Each row below holds a small network's activations on one input, seen along a few directions.
Each table varies a few parts of the input and shows all the possible inputs, shuffled.
A made-up example of a description, with smaller parts first: line(4) and (point or line(9) or (values(2) and ring(8))).
Shared parts are said once, and a part with two or three values counts as separate values.

Other details of the inputs vary at random and push rows far along two fixed directions, the same in every table; ignore that.

A family of inputs:
x1: [  8  -1   8 -16   2  10   1 -17  -8   8   1 -15  -8]
x2: [ 32  -7   7 -45  17   5 -19 -22 -25  12  21 -24  -9]
x3: [ 10  -6   3 -20  -4   8   0 -23  -7  10  -1 -20 -10]
x4: [  2  -8  -9  26  -4  -4  -4   8  24 -11 -19   8  17]
x5: [ 59 -12   7 -91  24  -7 -84 -17 -67  -1  68 -38  18]
x6: [ 20  -6  -5 -24  13 -10 -26   0 -16   0  22  -3   5]
x7: [  6   0   4 -26   5   1  -1 -15 -14  10  14 -11 -19]
x8: [-38  31  29  10  -3  30  67  -8  -1  21 -14   1 -44]
x9: [ 10 -13 -19   3  -3 -21 -32  13   3 -14   8   8  23]
x10: [ -9  -7 -14  24 -10 -12   2  12  21  -9 -11  13   6]
x11: [-16   4   4  -5  -9   7  31 -16   2  14  -5  -6 -32]
x12: [ -3  -9 -10  28 -10  -3   0   8  24 -11 -22   6  17]
x13: [-51  27  12  52 -15  15  51  18  22  -3 -30  24  -6]
x14: [  8  -8  -5  18   4  -2   1   7  20  -7 -14   6   9]
x15: [  3  -7  -6  20  -3  -3  -9   7  16 -11 -14   5  20]
x16: [-15  -1 -11  28 -11 -10  -3  20  13 -13 -10  16  21]
x17: [ -3  -2  -8  17  -2  -8 -12  14   8 -12  -4  11  21]
x18: [ 57 -30 -20 -43  20 -29 -82   5 -20 -18  42 -10  31]
x19: [ 13  10  16 -35  16   8 -10  -6 -30   7  27 -11  -9]
x20: [  0  -4 -11  18   4 -13  -4  18  15 -10  -2  17   9]
x21: [-12  -1  -8  23 -10  -6  -2  14  11 -11 -10  11  19]
x22: [ 31  -6   7 -50  19   1 -23 -17 -29  10  30 -22 -10]
x23: [-30  28  28   1   1  27  56  -9  -6  19  -7  -2 -41]
x24: [ -6   2   4 -17  -4   4  13 -15 -10  12   6 -10 -23]
x25: [ 19  -4   4 -42  14  -1  -3 -22 -20  18  23 -16 -31]
x26: [  5   5  -2  13  10  -9 -28  30  -5 -20  11  17  35]
x27: [ -2  11  16 -23   1  13   0  -7 -24   5  15 -14  -8]
x28: [-19  13  13   3  -3  17  44 -16   2  21 -15  -4 -33]
x29: [-18  10  17  -9 -11  25  45 -30  -2  23 -16 -19 -36]
x30: [ -2  -2  -6  32   1  -4  -2  21  20 -15 -16  16  26]
x31: [  9  -6 -12  12   8 -17 -27  25   5 -17   7  16  29]
x32: [-15   6   4  -8 -10   6  21 -15  -8  15  -2  -7 -22]
x33: [-12  -2 -11  27  -5 -11   3  14  19  -9 -10  17   7]
x34: [ 15 -13 -15   8   9 -18 -21  17  13 -12   5  13  13]
x35: [  8 -11 -19  20   5 -21 -18  21  19 -14  -1  20  17]
x36: [-14   0 -10  25 -13  -7  -1  13  11  -9 -13  13  19]
x37: [  9 -10 -11  24   3  -8  -8  11  22 -10 -15  11  18]
x38: [  2   4  10 -20   1  12  10 -20 -12  14   3 -16 -18]
x39: [ 12  -8 -13   8  10 -18 -28  23   5 -16  10  15  25]
x40: [-31  18   6  41  -8   5  17  25  14 -13 -16  22  16]
x41: [-24  20  20  -4  -7  20  31  -8 -12  10  -1  -6 -22]
x42: [  6   1   6 -29   4   4  -2 -17 -18  12  15 -14 -18]
x43: [  0  -6  -9  17  -7  -7 -18  14   6 -14  -6   7  30]
x44: [-13   6   7 -19  -8   8  25 -23 -11  20   3 -12 -35]
x45: [ 10  -3  12 -32  -1  16  11 -32 -13  18   2 -28 -25]
x46: [  4   1  12 -12   6  16  23 -20   1  15  -7 -14 -26]
x47: [ 19  -6 -10  -1   5 -18 -64  30 -16 -29  24   9  58]
x48: [  8  -9 -10   9  -6  -7 -24   8   4 -13  -5   2  31]
x49: [  5   1   9 -12   5  13  21 -21   0  17  -7 -13 -25]
x50: [ -3  -1 -10  16   4 -13  -6  17   9  -8   0  18  11]
x51: [ -8   1  -5  31  -1  -4   2  21  17 -12 -14  17  21]
x52: [-10  -1  -7  18 -12  -3  -2   7   7  -6 -12   6  17]
x53: [ -9  -8 -17  25 -12 -15  -1  12  21  -9 -12  15   8]
x54: [  6  -7   0  -8  -7   6   5 -20   3   9  -9 -14 -11]
x55: [-34  24  26  -9  -6  32  82 -37  -3  41 -18 -13 -73]
Description of these inputs: line(5) and (values(2) or line(9)).
Question: Changing only the line(5) part turns x27 into x40. The same change can be made to x12. Which row results?
Answer: x4
Question: Changing only the line(5) part turns x6 into x31. The same change can be made to x37. Which row results?
Answer: x14
Question: Which other rows does x40 become when the values(2) part takes its other values? List them by row number.
Answer: x13
Question: A walk changes only the line(9) part. It starts at x53 and steps to x9. List the rest of the walk in order.
Answer: x44, x32, x36, x52, x48, x3, x54

A family of inputs:
x56: [ -31   13   24  -40  -16   32   86  -66  -12   55  -10  -37 -102]
x57: [  84  -25    6 -117   26   -7 -114  -33  -82   -1   77  -59   30]
x58: [ -3 -20 -33  42 -14 -31 -32  32  29 -30 -11  25  45]
x59: [-17   6 -19  66  11 -28  -7  62  37 -31  -8  57  32]
x60: [-11  11  10   6  -7  10   3   8  -9  -4  -1   0  10]
x61: [ -7   5  -9  44  11 -17 -22  52  17 -33   0  38  49]
x62: [ 32 -36 -32  53   3 -20 -37  25  54 -33 -37  17  62]
x63: [-31  28  29  -3  -3  30  50 -12 -14  20  -7  -8 -31]
x64: [ -8   0   0   3 -16   3  -4  -8  -1  -2  -7  -6   9]
x65: [  84  -24    5 -117   27   -7 -114  -33  -83    0   78  -58   32]
x66: [  6 -18 -12  48  -5   4  21  -2  53  -4 -52   6  11]
x67: [-3 12  9  1 16  1  1 16 -7 -5 12 12  4]
x68: [-14 -20 -44  65 -15 -42  -9  41  51 -25 -24  47  30]
x69: [-11  23  29 -29   5  27  28 -19 -31  21  10 -18 -28]
x70: [ -6  -1  -1   2 -16   3  -6  -8  -1  -4  -5  -7   9]
x71: [ -41   14   13  -19  -17   22  109  -58    9   61  -22  -16 -118]
x72: [  6   6  -1  -2  24 -13  -5  19  -2  -2  20  20 -10]
x73: [-31  24  27  -2 -14  31  51 -16 -10  19 -11 -13 -35]
Question: What do these inputs look like to the network?
Answer: values(2) and (point or line(8))
Question: Changing only the values(2) part turns x68 into x71. The same change can be made to x73. Which row results?
Answer: x60
Question: Which other rows does x61 become when the values(2) part takes its other values? List them by row number.
Answer: x67
Question: Which other rows does x66 become when the values(2) part takes its other values? List them by row number.
Answer: x62
